A small network was trained on made-up records. Each row is its average activation on records with the value named, seen along a few directions.
Values that are neighbours, or in one group, have similar rows; names and order tell nothing.
In the rows, 500 means zero.
Random noise pushes rows far along 5 fixed directions. That doesn't count. These rows show it; they differ only by the noise:
[477 579 410 523 552 533 426 449 431 489 538 414 531 457 447]
[708 538 427 541 440 376 613 509 324 462 395 281 456 483 522]
[540 587 369 563 390 550 527 495 356 447 570 208 522 600 468]
[635 580 613 360 507 457 632 394 297 525 293 446 564 354 443]
[524 572 437 502 588 478 449 436 427 497 465 468 516 401 465]
[569 497 484 538 516 439 509 545 434 547 440 469 467 436 517]
[514 644 299 564 560 495 452 392 446 422 477 409 502 506 546]


KIV, 18 values:
sed: [428 603 632 409 486 668 585 432 462 546 376 603 612 469 525]
tor: [304 359 732 501 502 626 406 712 592 774 571 749 520 410 444]
mela: [589 452 336 620 635 350 472 510 700 423 493 637 415 483 697]
lugel: [414 668 377 463 419 654 552 307 545 309 545 415 601 698 598]
kob: [728 650 332 476 501 373 691 314 452 298 298 438 511 576 770]
dufol: [486 500 342 559 537 518 405 461 557 375 679 399 455 563 458]
lirar: [372 567 430 454 494 551 431 336 573 388 562 486 517 648 481]
pez: [380 407 726 334 570 502 383 482 446 607 642 479 584 364 124]
fiv: [445 467 467 536 636 577 311 517 502 518 705 469 590 357 309]
gefo: [522 468 473 505 573 356 401 454 432 458 555 409 443 442 307]
gog: [484 566 534 447 469 508 536 451 458 504 425 536 494 491 484]
keled: [564 392 481 633 499 445 527 664 574 521 492 585 450 473 662]
ral: [511 443 436 504 563 365 443 467 603 438 473 597 385 480 504]
vuzag: [458 518 560 494 520 547 493 491 494 582 429 605 492 484 470]
bisat: [604 460 495 400 646 249 420 392 465 422 421 561 427 350 409]
viboz: [609 490 677 361 458 543 637 461 404 494 428 437 645 389 444]
tasu: [654 316 633 503 505 378 543 683 549 556 526 502 391 426 430]
zes: [511 407 430 589 586 402 454 583 692 467 518 677 385 513 657]
KIV is arranged as a ring.
Going along KIV from gefo by way of its neighbour pez, in what order are tor, lugel, lirar, vuzag, bisat, zes met?
Answer: bisat, lirar, zes, lugel, tor, vuzag
Which values are neighbours of kob? Give them in the order they are listed.
Answer: mela, viboz
Which values are neighbours of dufol? Give them in the order they are listed.
Answer: ral, tasu
How many steps from neighbour to neighbour lead from keled to gog, at the fewest?
Answer: 5

ZAR, 10 values:
panik: [260 524 492 413 483 751 391 474 565 459 779 428 589 631 363]
nakon: [260 617 177 675 521 661 273 458 682 412 750 466 461 732 462]
banet: [779 282 674 554 428 374 643 795 458 624 422 517 425 324 601]
vari: [539 454 512 604 434 507 497 649 377 566 644 261 500 479 420]
zizon: [447 763 151 597 240 665 545 352 338 296 599  33 537 882 533]
lasa: [648 537 532 561 368 541 711 578 461 600 376 501 488 581 737]
fula: [597 467 574 505 445 439 534 500 277 569 437 370 514 407 361]
sadut: [427 415 469 575 541 430 469 568 685 439 541 627 434 627 646]
bov: [579 520 368 424 603 281 455 315 502 313 473 431 524 441 461]
mor: [290 261 837 455 423 622 435 762 680 728 593 756 461 489 387]
ZAR is arranged as a line.
Going along ZAR from bov by way of its neighbour sadut, in what order are panik, nakon, vari, mor met?
Answer: panik, mor, nakon, vari
Which values are neighbours of banet? Give them in the order they are listed.
Answer: lasa
